A small network was shown many inputs. Here are its activations along a few directions, one row for each input.
In each table, some parts of the input vary, and every possible input appears once, in random order.
A made-up example of a description, with smaller parts first: one of 8 places around a ring, together with either a single point or one of 11 places along a line or (one of 2 separate values, together with one of 6 places along a line).
Shared parts are said once, and a part with two or three values counts as separate values.

Other details of the inputs vary at random and push rows far along two fixed directions, the same in every table; ignore that.

Rows:
r1: [ 52  24  -1   5 -47  87   6 -33  71  -2  12 -42 -43]
r2: [-24 -53 -17 -11  -6 -57  21  25 -21  19 -26  53  14]
r3: [-22  23 -11  11  33 -26 -32  17 -39  -6   0  -5  25]
r4: [-17  23  -2   9  35 -39 -38  15 -47  -6   0   0  23]
r5: [-14  -6  27  -9  -9   0 -10   8  -1   7  -8  11 -19]
r6: [ 54  19   3   2 -55  81   4 -32  52  -1  16 -41 -43]
r7: [ 13 -81  -5 -28 -10 -36  58  -8  36  34 -29  58  15]
r8: [ -3  42  26   8 -11  53 -19   0  17   4  -4 -39 -20]
r9: [ 16  61  -2  19   9  36 -30 -11 -37 -32  48 -48  -8]
r10: [ 26 -93 -10 -26 -55  -6  77  -9  63  43 -33  70  -4]
r11: [-30   7 -21  10  67 -42 -12   2 -76 -47  34  -1  19]
r12: [ 32  54  -2   6 -25  71  -1  -1  37   6  30 -50   7]
r13: [-28 -45 -18  -2   6 -51  15  22 -20   7 -28  52  20]
r14: [-18 -48 -11  -5  10 -67   4  14 -33  10 -30  53  14]
r15: [ 14 -22  -7  -9   1   2  19  -2  30  11   1  19  15]
r16: [ 48  34   5   1 -60  89  17 -12  71  23  13 -38  -7]
r17: [-41  24 -17  16  58 -57 -32  30 -74 -22   1   5  38]
r18: [ 39  47  10  -3 -16  38 -17  -8  23   3  28 -39   2]
r19: [-23 -22  14  -4 -15   6  13  11  10   5 -24  24 -14]
r20: [  19 -103  -16  -19  -51    5   72  -22   47   20  -26   56  -34]
r21: [-11  74 -11  20  57   5 -44  -8 -69 -49  58 -53  13]
r22: [-29 -54 -13  -6   9 -79  19   2  10  18 -41  29  20]
r23: [-15  20  -6   5  53 -51 -23  20 -71 -23  39  16  41]
r24: [ 15  47  33   1 -25  57 -32  -4  25   3   3 -43 -33]
r25: [ 18 -77  -6 -29 -17 -37  49  -4  29  27 -18  64   8]
r26: [ 15 -93  -9 -16 -46 -12  45  -3  73  46 -68  65 -16]
r27: [  8 -73 -16 -21 -12 -25  60   2  46  20 -25  60  13]
r28: [ 31  34  -6  12 -64  84  -5   3  67  22 -17 -42 -18]
r29: [-54  22  15   9  49 -46 -29  29 -88 -24  14  13  14]
r30: [ -2 -14 -11  -4  36 -29  -5 -15 -33 -25  19  12  -4]
r31: [  3  41  28   6 -22  44 -20   7   3   4   0 -31 -23]
r32: [-21 -18  12  -3  -4   3  15  11  15   4 -31  17 -17]
r33: [-17  12 -21   7  36 -17   4  -6 -53 -32  29  -9  12]
r34: [ 28  20  38   2 -48  80 -12 -14  66  21 -20 -32 -42]
r35: [  0  72  -3  13  49  -5 -50 -10 -73 -49  59 -52   6]
r36: [-14  26  -3   6  28 -41 -37  15 -47  -7   3  -1  20]
r37: [ 16  25  -3  11  -6  30  -7 -38  26 -13  21 -65 -15]
r38: [-20 -45 -12  -1   9 -60   8  20 -32  11 -30  55  16]
r39: [-25 -25  14  -1 -10  10  17  10  13   9 -26  20 -13]
r40: [-38 -54  14 -15  25 -54  11  14 -15   1 -35  55  -5]
r41: [ 48  30   9   3 -47  63  11 -33  95  27   3 -66  -8]
r42: [-27  63  26  12  17   9 -43  -5  -2 -11  11 -66  -6]
r43: [  8  59  -8  16   8  45 -22 -10 -29 -35  47 -55  -3]
r44: [-12  23  -5   0  66 -60 -28   9 -62 -25  32  11  41]
Description of these inputs: one of 4 places along a line, together with either a single point or one of 10 places around a ring.
Question: Changing only the place on the line of 4 turns r32 into r17. The same change can be made to r31. Which row results?
Answer: r38
Question: List by row number the other rows that have the place on the line of 4 in common with r20.
Answer: r1, r6, r9, r11, r21, r30, r33, r35, r37, r43
Question: Start at r5 and move only the place on the line of 4, one step at a time. The first step leads to r14. Which rows follow, in order?
Answer: r25, r6

Rows:
r45: [-38  66  32  12  36 -22 -66  22 -83 -29  18 -29  -6]
r46: [-13 -67  -7 -10 -33  13  63 -11  38   9 -30  31 -22]
r47: [ 15 -31  24  -4 -53  14  -3  11  64  58 -55   9 -13]
r48: [ 50 -14 -20   2 -14   1   1 -26  16   1  18 -18   6]
r49: [ 69  53   6   0 -47  96  -5 -42  53  -9  40 -51 -47]
r50: [-20   1 -10 -11  69 -62  -2  -3 -78 -35  58  24  33]
r51: [ -5 -35 -34   2 -13 -46  20  28 -22  12 -22  42  29]
r52: [ -38    1  -13    9   43  -46  -14   20 -100  -30   20   25   17]
r53: [-18 -26 -34  -2   0 -47  24  31 -24  14 -14  40  48]
r54: [-52  98  30  25  76 -21 -86  25 -86 -44  34 -63  15]
r55: [  0 -28 -29 -10  45 -59  25 -15  10 -10  13  27  42]
r56: [ 29 -34  -5  -3 -75  62  33 -13  45  22 -21   6 -53]
r57: [-41 -70  32 -15  -3 -23  29  -7  33  15 -58  39 -36]
r58: [-28  72  35  10  19  -2 -63  19 -64 -20  12 -36  -6]
r59: [ 31  -8 -15   0  11 -23   1  -8  -6  -1  29   3  34]
r60: [ 49  26 -13  -4  -9  25  -4 -11  32  16  42 -33  36]
r61: [ -9 -39 -11 -19  39 -44  39 -18 -12 -20  25  40  10]
r62: [ 33  56 -11  22 -56 107  -2 -13  69   5  -3 -70 -30]
r63: [ 20   5 -11  17 -34  47  -1  -4  17  11  -4 -23  -9]
r64: [-13 -61  10  -8 -21 -31  13  -2  42  32 -67  40 -18]
r65: [ 35  80 -13  15  18  46 -26 -28  32 -22  48 -81  12]
r66: [ 27  19 -19  13 -37  27  -3  28  11  26  -1 -24  22]
r67: [ -3  81   5  20  -3  78 -16   6 -15 -25  36 -66 -14]
r68: [ 47  87  41  -4 -60 107 -43  36  53  39  -9 -22 -21]
r69: [ 10  32  37   3 -40  58 -27 -11  24   4 -21 -31 -56]
r70: [-41 -12 -11  13  50 -39 -10   9 -93 -39  18  25  -4]
r71: [ -4 -36  38 -18 -49  25  20   4  55  39 -44  26 -32]
r72: [  1 -45 -15   3 -40  32  52  -8  72  22 -34   4  -6]
r73: [ 26 -71  -5 -19 -17  -1  52 -50  34  -7  -6  34 -39]
r74: [-31  67  -6  22  36  13 -36   0 -73 -53  40 -47  -6]
r75: [ -6  46  26  11 -15  47 -30  -3  59  19 -29 -54 -14]
r76: [ 17 -38  -7  -8  10 -19  18 -31 -18 -23  22  23 -18]
r77: [-62 -32  24 -11  49 -68   1  25 -38  -2 -28  50   4]
r78: [-19 -67  34 -20 -23 -24  24  15  16  29 -53  59 -22]
r79: [ 43 119   7   0  31  34 -55  26 -72 -28  95 -34  49]
r80: [  2 -66  -1 -13 -48  21  62   2  26  17 -27  53 -24]
r81: [ 41  50 -16  13 -55  75  -8  -5  44  14  -6 -38 -16]
r82: [ 13  40 -16   5  43 -20 -20  -3 -19 -15  55 -37  54]
r83: [  6 -19  -2  -1  31 -11  13 -28 -19 -37  36  -5 -13]
r84: [ 28 -30 -21  -5  10 -33   4 -14  -1   5  14  15  19]
r85: [  2 -18  19  -7 -44  11  10  16  79  54 -56  -2   0]
r86: [-32  57  -3  24  36  20 -41  -3 -73 -49  41 -39 -14]
r87: [-10 -10 -34   3  74 -77 -21 -14 -65 -29  30   7  34]
r88: [ 44  45   6   2 -17  74  15 -41  55 -20  37 -56 -27]
r89: [  0 -18  -5  -5  32  -7  17 -32  -4 -32  38 -15  -4]
r90: [ 17 -42 -26   6 -44  27  23  -9  43  25 -33   2 -19]
r91: [-38 -35   6  -6  29 -81 -20  24 -31  16 -46  51  15]
r92: [ 32  71   2   9 -60 112  -3   4  40   3  24 -53 -30]
r93: [-33 -78 -10  -7  -8  -7  58  -9  16  -3 -26  41 -23]
r94: [-14 -50  16  -9 -24 -16  22   5  73  40 -61  25  -2]
r95: [-15 106 -15  33  30  21 -49  17 -49 -28  41 -88  48]
r96: [-39 -28   9  -7  31 -81 -11  41 -25  23 -42  55  32]
r97: [-23 -43   9  -5  -6 -57  -7  11  -4  22 -56  34  -4]
r98: [ 46 -42 -21  -9 -24  11  37 -40  69  11  -2  -6  -6]
r99: [ -9   9  34   5 -16  33 -20  -5  23   1 -22 -26 -44]
r100: [-47  18   9   0  53 -76 -43  42 -54   9 -14  17  47]
r101: [ 51 -49   2 -20 -46  26  50 -35  51  10   6  28 -26]
r102: [-33 -26  27  -5   5 -12 -12  -8  -8   0 -32  16 -39]
r103: [-24  89  24  19  21   6 -72  11 -29 -13   5 -77   8]
r104: [ 20 -27 -25 -14  25 -59  24   0  -4   2  12  42  42]
r105: [-16 -18 -19 -17  24 -42   9  61 -65   6   6  94  42]
r106: [-25 -31 -35  -1   8 -48  31  23 -12  12 -23  33  44]
r107: [ -6 -49  -9 -21  48 -65  26  -9 -48 -21  32  62  21]
Question: Describe the family of inputs behind these rows.
Answer: one of 3 separate values, together with either a single point or (one of 2 separate values, together with one of 10 places around a ring)
Question: Changing only the choice among 3 separate values turns r93 into r89. The same change can be made to r92. Which row results?
Answer: r50
Question: Changing only the choice among 3 separate values turns r58 into r52. The same change can be made to r85. Which row results?
Answer: r106
Question: Which other rows does r87 become when the choice among 2 separate values takes its other values? List them by row number.
Answer: r73
Question: Which other rows does r50 become when the choice among 2 separate values takes its other values? List them by row number.
Answer: r60
Question: Which other rows does r58 become when the place on the ring of 10 takes its other values? List them by row number.
Answer: r45, r54, r57, r69, r71, r77, r78, r99, r102
Question: Which other rows does r94 become when the choice among 3 separate values takes its other values? List them by row number.
Answer: r55, r95

Rows:
r108: [ 25 -34 -14  -6 -59  22  22   6  80  46 -48  22   1]
r109: [ 26  -3  14  -4 -53  44   8  19  22  32 -25  16 -20]
r110: [-37  56  12  19  20  16 -50  13 -50 -26   0 -42 -18]
r111: [ 30  18  19   5 -44  73   6 -10  26   4  10 -14 -40]
r112: [-31 -48  15 -20  22 -54  14  13 -52  -1 -10  68  -6]
r113: [ 13   3 -23   2 -25  15  20  12  10  13  16  10  22]
r114: [ 15  63  29   1  -2  68 -36 -21  30  -8  13 -67 -31]
r115: [ -5  66 -10  19   9  21 -46   4  15   3  13 -70  23]
r116: [ -1  -9  25  -8  -2  13  -5  -8   9  -5  -7   6 -42]
r117: [-28  55  27  12  23  12 -45  12 -46 -27   3 -37 -19]
r118: [ 27  23  10   3 -30  46   3  11   4   5  21  -5  -9]
r119: [ 15  -4  -3  -7   1 -16   1 -14  42  14   5 -14  18]
r120: [ 26  20  23  13 -37  31 -19 -14  55  24 -23 -40 -27]
r121: [ 11 -10  38 -12 -34  34   3 -14  32   6 -21  -5 -56]
r122: [-58  27  13   7  69 -67 -48  15 -84 -31  -1  -3   7]
r123: [-31  34 -20   9  67 -58 -22  33 -96 -30  49  11  62]
r124: [ 42  71   7   0 -16  53 -38  -3  35  12  32 -52  16]
r125: [-31  60   7  18  34  23 -28   0 -51 -47  28 -50 -10]
r126: [  8 -44   4   3 -49  19  23 -13  84  38 -62   5 -26]
r127: [ 66 -26 -22  -1 -12  24  36 -72  49 -22  30 -35 -22]
r128: [ 35 -42 -16 -18 -52  27  47 -13  89  38 -12  16  10]
r129: [ 15  31 -21  12   9  -6  -8   8  -4  -8  17 -20  32]
r130: [ 37  24 -15  10 -56  65  10  10  40  21  -1 -27   0]
r131: [-42 -59   0  -1   4 -27  18   7  -7  -2 -40  40 -25]
r132: [ 34   0   3  -4 -53  31   2  15  36  40 -18  10   1]
r133: [-58  25   8   4  85 -68 -41   0 -89 -44  33 -12  17]
r134: [ -9   2 -18   7  -5 -23 -15  31 -28  18 -11  23  26]
r135: [ -4  -9  33  -2 -11   5 -13  -1   4   1 -27  10 -40]
r136: [ -5  37   0   2  38 -29 -24  30 -53  -9  36  12  42]
r137: [-20 -47  -9  -5 -18 -24  17  29 -16  22 -32  59   5]
r138: [ 20 -34  -3 -12 -33  -5  16  11  55  40 -38  35  13]
r139: [-45 -57  -3  -3   9 -36  21   0   6   1 -46  28 -16]
r140: [ 22 -48 -11 -19 -13 -17  33  -1  46  25 -13  37  24]
r141: [-19  59   7  25  -9  61 -33  14 -29 -12  18 -40 -15]
r142: [ 11 -42  16 -14 -61  47  30   1  45  35 -45  39 -45]
r143: [ 32  31   8   1  -7   5 -15  -8  42  12   5 -34   3]
r144: [-25  56  21   9  39  23 -36  -1 -44 -40  34 -39 -13]
r145: [-38  26  -1  15  27  -5 -16  -1 -27 -28  -2 -34  -8]
r146: [ 80  58 -32   4 -16  83   0 -33  10 -21  83 -52  13]
r147: [  1  20  -1  20 -27  54   3   7  -3  -3   0 -12 -27]
r148: [ -7  -8   9  10 -30  29  -6 -10  44  12 -49 -16 -40]
r149: [ 13  26 -47   7  87 -76 -12 -11 -91 -61  84  -6  61]
r150: [ 16  -3 -18   7 -30  14  12 -12  66  24 -21 -30   6]
r151: [-26  -3  -8   4  10   2  22  10 -47 -21   8  18 -10]
r152: [  3 -70 -34 -12  41 -47  53 -27 -68 -45  37  65  -4]
r153: [ 15  69  25  -2  -9  50 -36  19 -23  -2  33 -23  -2]
r154: [-14  29 -13  12   4  13 -12  26 -49  -8  21  -7  15]
r155: [ -1  69  13   1  39 -17 -54   1 -19  -9  28 -48  30]
r156: [ 30 -39 -25 -10 -56  32  42   0  88  43 -34  11   7]
r157: [ 10 -34   4 -22 -12 -26  16  16   2  26 -11  55  18]
r158: [ 18 -48  -9 -17 -22  -4  39   7  27  24  -9  51  21]
r159: [-28 -46 -28  -3  19 -56  14  32 -36  12 -19  61  40]
r160: [-36  25   1  12  42 -12 -15  12 -81 -36  42   3  11]
r161: [-11  28  22  -1   6   5 -26  16 -47  -7   5   4 -16]
r162: [-13 -51  11 -16   7 -17  27   8 -15   7 -13  66 -14]
r163: [  2 -42   0 -13 -14 -35  19   1  45  31 -48  26   8]
r164: [-31 -57  -8  -4  53 -74  25  -7 -17 -12 -13  34  27]
r165: [ 17  -1  21  -4 -29  12   0  24  -5  20 -13  32  -9]
r166: [ -6 -44 -18 -16  12 -39  33 -11  32  13 -10  14  28]
r167: [ 83  13 -29   3 -25  39  24 -60  61 -13  43 -57  -8]
r168: [-13 -47 -24  -1  -1 -46  17  18  14  22 -27  38  36]
r169: [  2  59  15   7  -5  77 -18 -25  27 -20  20 -79 -26]
r170: [-26 -50  23 -16   7 -49  11  -3   6   6 -44  39 -24]
r171: [-23 -49  14 -14  44 -81   4  -2 -17   1 -24  42  14]
r172: [-23 -49  -7   3   6 -30  18  -1  24  14 -42  14   2]
r173: [ 31 -76 -14 -16 -23  16  63 -64  24 -29  21  17 -49]
r174: [-25 -54  -2  -8  -8 -11  48 -19  32  -2 -35  18 -24]
r175: [ 22  62  32   9 -15  44 -46 -14  35  12   3 -67 -17]
r176: [-32 -57   0 -11  48 -81  13 -10 -20  -1  -9  35  22]
r177: [ 59 -22 -30  -3 -14  28  45 -28 -19 -28  56  18  -5]
r178: [  3  31  10  -3  12   5 -24  18 -46  -5  31   5  11]
r179: [ 20  28  -7  11 -29  50   7  12  -1   1  18 -10  -6]
r180: [-16 -15  13   2  -5  14  12 -14   5 -16   4  -7 -36]
r181: [ 13  69  16   6   8  13 -46   3  16   5   9 -49  15]
r182: [-22  26  -7  19  29 -12 -16   1 -14 -14   2 -41  12]
r183: [-24  59   9  21   0  52 -33  -1 -17 -27  17 -63 -27]
r184: [-39 -51  17 -20  42 -75   1  -5 -31  -7 -26  49  -7]
r185: [-17 -48  -1  -5 -33   7  27  12   4  17 -45  46 -26]
r186: [-12 -74 -30 -15  60 -77  45 -48 -47 -51  24  36  -7]
r187: [-22 -53 -14  -4 -14 -22  24  27 -18  18 -23  56   9]
r188: [ 11 -46  18 -13 -16  -7  31 -19  66  24 -29  15 -15]
r189: [  4  74 -13  14  13  24 -30  -9  14 -11  33 -74  27]
r190: [-52  30 -12  20  83 -78 -33   3 -84 -40  32 -23  40]
r191: [ -5  26  -6   2  13  15  -9  15 -49 -13  40  -4  19]
r192: [  6  35   8   1   4 -11 -27  26 -30   5  11   7  23]
r193: [ 37  70  14   2 -24  44 -40   7  31  15  10 -44  10]
r194: [ 15   0  -8   9 -35   7  -7  -4  60  32 -37 -22   1]
r195: [ -9 -38  -1 -20  29 -85   5  17 -22  10 -11  55  38]
Question: Changing only one part turns r189 into r129. The same change can be made to r115. Which row results?
Answer: r168
Question: Changing only one part turns r164 into r128. The same change can be made to r120. Which row results?
Answer: r138
Question: Describe the family of inputs behind these rows.
Answer: one of 8 places around a ring, together with either a single point or one of 10 places around a ring
Question: Start at r116 and move only the place on the ring of 10, one step at a time. The first step leads to r121. Which rows follow, in order?
Answer: r135, r117, r110, r131, r183, r125, r180, r144
Question: List by row number the other rows that have the place on the ring of 8 in common with r152.
Answer: r111, r112, r141, r142, r147, r151, r160, r161, r162, r185
